These are the activations of a small neural network, seen along a few directions. Each row is one input.
In each table, some parts of the input vary, and every possible input appears once, in random order.
Descriptions start from the smaller parts, as in this example, which fits no table here: one of 8 places around a ring, together with either a single point or one of 9 places around a ring or (one of 3 separate values, together with one of 6 places along a line).
Shared parts are said once, and a part with two or three values counts as separate values.
In the rows, zero is written as 128.

Other details of the inputs shift rows strongly along two fixed directions, in all tables alike. That doesn't count.

A family of inputs:
x1: [ 41 137 148 101 128 163 131  87 153 149 143 132]
x2: [241 124  94 145 136  88 138 176 101 121 128 130]
x3: [152 187 120 129 149 142 125 104 110  56 168 152]
x4: [130  67 128 128 114 119 119 151 139 175  86 106]
x5: [ 37 141 148 103 122 153 129  83 152 148 141 135]
x6: [156 200 121 117 137 136 143 113 108  95 185 143]
x7: [130  68 124 134 109 112 115 147 154 175  90 113]
x8: [162 191 124 124 145 142 147 106 117 100 188 150]
x9: [127  70 128 130 108 108 116 148 138 174  83 109]
x10: [155 185 122 126 146 142 123  96 111  57 174 147]
x11: [123  78 133 142 120 116 122 161 134 175  75 108]
x12: [120  81 128 139 115 108 117 164 137 172  77 108]
x13: [132  69 131 134 113 122 119 148 137 176  83 107]
x14: [128  71 130 136 117 122 121 155 136 175  78 113]
x15: [ 35 152 156 112 133 162 133 101 134 147 126 128]
x16: [146 184 123 140 141 141 130 105 103  56 180 151]
x17: [ 36 146 149 105 117 159 134  85 145 143 135 123]
x18: [ 32 150 152 107 134 159 133 104 136 146 129 127]
x19: [153 188 136 129 139 137 133 107 115  49 171 154]
x20: [ 29 151 146 106 131 149 135  99 135 143 127 127]
x21: [246 125 102 153 135  99 137 178 102 124 127 130]
x22: [ 29 142 151 118 135 160 110  86 141 105 117 131]
x23: [132  51 140 144 106 111 103 135 162 132  80 118]
x24: [157 180 119 128 149 141 123  92 123  59 179 154]
x25: [156 192 120 112 143 138 148 115 105  96 187 142]
x26: [ 32 145 142  99 125 156 137  97 139 142 133 130]
x27: [157 187 118 115 146 137 148 111 117  98 192 149]
x28: [124  52 128 152 105 115 100 138 138 137  83 108]
x29: [243 128  97 149 130  92 132 181 105 121 129 130]
x30: [129  56 142 141 103 112 103 138 151 129  74 111]
x31: [ 29 155 152 108 129 149 131 101 136 144 128 130]
x32: [123  64 144 149 114 108 105 152 145 128  66 113]
x33: [131  69 131 135 110 119 120 148 139 176  83 107]
x34: [162 190 125 122 148 144 146 107 115 101 188 150]
x35: [ 35 142 144  97 121 156 134  89 141 144 138 124]
x36: [244 126  98 152 132  93 138 177 105 119 127 128]
x37: [126  69 127 131 117 119 121 159 138 174  81 112]
x38: [247 114  93 144 135  89 136 170 115 124 140 129]
x39: [116  61 131 159 116 112 101 151 133 135  74 110]
x40: [ 33 144 145  99 126 160 136  98 139 144 134 130]
x41: [247 116  94 145 136  86 135 166 114 124 138 130]
x42: [ 30 155 151 113 127 155 136  99 139 141 127 125]
x43: [148 204 119 119 153 131 151 126 100  92 180 144]
x44: [250 118  98 152 132  92 135 167 118 123 137 128]
x45: [124  73 126 132 112 109 119 156 137 173  79 115]
x46: [151 177 123 139 141 140 127  94 116  60 190 152]
x47: [149 202 122 119 153 134 150 127 100  94 180 144]
x48: [126  68 122 128 111 108 121 147 137 172  84 106]
Each input here is: one of 4 places along a line, together with either one of 3 separate values or one of 9 places around a ring.
- Changing only the place on the line of 4 turns x44 into x42. The same change can be made to x5. Which row results? => x31
- List by row number the other rows that have the place on the line of 4 in common with x33. => x4, x6, x9, x10, x13, x17, x25, x28, x30, x35, x48
- Which other rows does x14 become when the place on the ring of 9 takes its other values? List them by row number. => x2, x21, x26, x29, x36, x37, x40, x45
- Start at x46 and move only the place on the line of 4, one step at a time. The first step leads to x28. Which rows follow, in order? => x16, x39
- Which other rows does x19 become when the choice among 3 separate values takes its other values? List them by row number. => x3, x16

A family of inputs:
x49: [139  97 130 162 110 108 115 134 160 130  85 125]
x50: [209 147 122 133 116 117 129 138 114  72 176 149]
x51: [121 104 101 132 141 130 119 171 109 147  73 113]
x52: [148  87 133 127 110 116 115 135 155 128  80 138]
x53: [107 231 126  78 136 139 155  87  98 101 200 140]
x54: [ 29 157 145  98  99 138 139 103 124 156 140 125]
x55: [131  98 118 120  96  90 134 149 123 171 118 108]
x56: [141  89 137 156  87 115 118 130 140 124  90 109]
x57: [149  76 119 134 125 136 102 123 141 133  85 133]
x58: [122 107 116 122 115 120 130 177 106 137  72 106]
x59: [115 106 100 148 141 120 123 174 121 148  82 123]
x60: [138  70  99 128 122 111 119 123 129 143 112  99]
x61: [148  93 136 139  99 122 113 128 138 124  76 105]
x62: [118 102 117 140 102 112 135 180 109 138  86 109]
x63: [186 174  86 144 148 133 138 163  68  88 150 130]
x64: [196 182  97 128 143  83 149 149 112 123 176 145]
x65: [129  87 151 130 131 118 129 165 111 121  78 110]
x66: [136  91 115 109 124  89 131 138 154 139  95 111]
x67: [133  78 117 124 100  91 135 133 140 136 114 102]
x68: [124  75 140 162 131 118 126 161 109 128 101 118]
x69: [226 185 131 112 148 134 176 155 125 147 167 145]
x70: [ 41 118 150 119 110 168 111  79 149 117 155 143]
x71: [126  76 136 151 141 130 118 157 103 129  91 111]
x72: [139  82 116 107 112  99 129 130 137 135  99  99]
x73: [134 110 116 106 121  88 130 153 138 175  98 115]
x74: [157  88 131 129 124 156 146 145 131 207 121 111]
x75: [143  76 117 151 124 126 105 127 154 136  95 144]
x76: [208 146  98 122 161 119 121 127 115  80 172 138]
x77: [ 65 153 170  82 119 185 164  98 146 184 142 123]
x78: [ 45 137 144 132 114 176 110  63 138 116 123 119]
x79: [154  86 135 141 114 143 154 150 138 206 128 117]
x80: [ 27 148 174 105 148 150 138 116 137 110 107 135]
x81: [141  73 119 141 131 124  97 139 157 138 107 140]
x82: [155  97 147 125 103 136 162 155 141 198 123 113]
x83: [207 155 113 115 148  99 133 140 131  74 164 142]
x84: [107 231 176 135 132 155 140  90 105  72 193 140]
x85: [104 191 128 117 141 152 139  73 120  60 229 150]
x86: [153 103 141 132 124 129 159 160 160 205 117 129]
x87: [ 48 137 158  90 121 156 115  91 167 117 128 147]
x88: [115  97 106 153 115 121 129 171 105 143  96 113]
x89: [141  68 125 157  99 128 111 123 138 130 107 133]
x90: [ 58 152 152 107 144 184 157  96 160 195 153 141]
x91: [214 152 122 116 127 125 123 135 111  71 161 146]
x92: [ 41 132 154 111 120 153 115  91 172 119 141 154]
x93: [139  82 125 170  99 123 111 122 137 129  98 113]
x94: [ 42 133 123  90 143 150 126  70 147 131 135 118]
x95: [127  98 109 140 107 104 124 152 111 177 115 115]
x96: [ 44 125 152  84 117 152 122  82 151 111 140 120]
x97: [205 186 146 167 150 107 128 148 117  91 154 142]
x98: [ 99 229 113 103 144 160 142  87  82 107 206 147]
x99: [ 28 164 138 104 122 131 136 108 142 163 136 140]
x100: [133  75 123 135 123  96 116 144 166 131 116 127]
x101: [ 33 140 134 103 128 126 139  82 167 127 144 131]
x102: [ 31 138 158 113 162 168 126 105 121 117 114 130]
x103: [214 146 105 147 131 140 121 114  99  75 163 151]
x104: [112 206 145 115 114 161 145  70 118  54 198 166]
x105: [205 176  86 115 157 107 137 137  92 125 168 134]
x106: [ 47 120 144 108 120 179 104  75 142 118 146 137]
x107: [150  79 135 125  98 126 113 128 138 124  84 126]
x108: [ 42 117 137 104 128 164 112  73 143 117 156 121]
x109: [214 169 106 150 148 131 120 117 109  77 142 137]
x110: [130  91 106 135 109  98 127 142 120 178 125 110]
x111: [123  83 152 147 119 110 134 167 113 122  94 114]
x112: [145 102 150 153 143 131  97 141 129 151  82 107]
x113: [214 150 106 126 154 134 112 130 113  81 162 153]
x114: [200 146  91 141 135  99 146 122 106  86 186 129]
x115: [133  79  98 134 138  98 122 130 153 148 109 116]
x116: [ 38 148 179 148 121 164 115  87 132 132 137 120]
x117: [105 237 112  92 161 155 142  92  92 110 193 152]
x118: [143 114 166 146 128 111 110 153 143 144  76 111]
x119: [135 110 120 107 107 104 127 156 112 170  93 109]
x120: [192 162 120 157 181 117 140 159  95  77 153 151]
x121: [140  92 118 165 125 122 105 125 153 135  86 123]
x122: [ 91 219 154 127 169 145 157 112 110  58 186 165]
x123: [201 168  87 126 141 111 137 134  82 123 181 128]
x124: [ 64 150 153  91 144 194 154  93 148 194 144 131]
x125: [198 177  86 131 157  97 140 141 105 127 177 145]
x126: [119 116 115 124 126 110 131 183 123 140  68 118]
x127: [180 188  97 146 149 106 151 178  97  87 145 148]
x128: [146 106 166 144 116 120 108 148 126 141  80  99]
x129: [141  82 129 148 109 113 115 134 161 130  94 145]
x130: [206 180 134 170 166 120 119 141 110  96 155 141]
x131: [142  95 151 165 126 134  98 139 118 149  93 100]
x132: [137  68 130 128 101 102 119 140 146 125 121 110]
x133: [213 178 120 143 134 111 133 130 124  72 135 141]
x134: [ 33 168 142  84 123 136 136 109 138 160 121 133]
x135: [ 37 124 135 110 144 151 115  81 166 122 151 137]
x136: [128 106 103 134 132 103 119 156 128 182 101 126]
- Changing only one part turns x59 into x62. The same change can be made to x136. Which row results? => x54
- Changing only one part turns x55 into x53. The same change can be made to x111. Which row results? => x65
- Changing only one part turns x95 into x134. The same change can be made to x114. Which row results? => x66
- Describe the family of inputs behind these rows. => one of 8 places around a ring, together with either a single point or one of 10 places around a ring
- Which other rows does x112 become when the place on the ring of 10 takes its other values? List them by row number. => x51, x57, x76, x94, x102, x105, x109, x113, x117
- List by row number the other rows that have the place on the ring of 8 in common with x92. => x49, x64, x86, x97, x99, x100, x101, x122, x127, x129
- Which other rows does x69 become when the place on the ring of 8 takes its other values? List them by row number. => x74, x77, x79, x82, x86, x90, x124

A family of inputs:
x137: [120 142 141 121 130 139 128 117 127  98 128 128]
x138: [124 164 128 127 144 135 147 136 118 134 140 124]
x139: [127 139 141 115 125 150 146 109 153 140 154 148]
x140: [122 150 148 131 131 136 126 116 131 101 133 133]
x141: [120 134 132 136 135 154 123 110 122 115 142 130]
x142: [118 132 110 131 134 137 124 113 119 109 148 133]
x143: [103 152 133 112 134 132 135 142 115 138 144 127]
x144: [111 143 129 125 126 120 125 118 133  97 135 137]
x145: [107 157 127 113 128 137 137 130 108 141 133 132]
x146: [123 141 142 137 137 149 122 111 125 113 139 134]
x147: [129 137 112  97 135 130 128  98 141 140 158 133]
x148: [  4  47 158 118 112 130 122 133 160 218  47 100]
x149: [113 140 123 116 127 124 130 118 124  89 134 132]
x150: [179 110 108 143 124 106 131 177 117 161  90 114]
x151: [199  86 113 136 103  98 134 143 134 156 132 113]
x152: [199  98 130 160 126 105 113 160 127 126  99 122]
x153: [183  94 111 153 120  92 110 160 130 122 103 125]
x154: [124 139 120 133 134 130 123 114 121 105 145 138]
- Describe the family of inputs behind these rows. => either one of 3 separate values or one of 5 places around a ring or (one of 2 separate values, together with one of 5 places along a line)
- List by row number the other inputs of the same sort as x139. => x147, x151
- Start at x142 and move only the place on the line of 5, one step at a time. The first step leads to x154. Which rows follow, in order? => x153, x144, x149
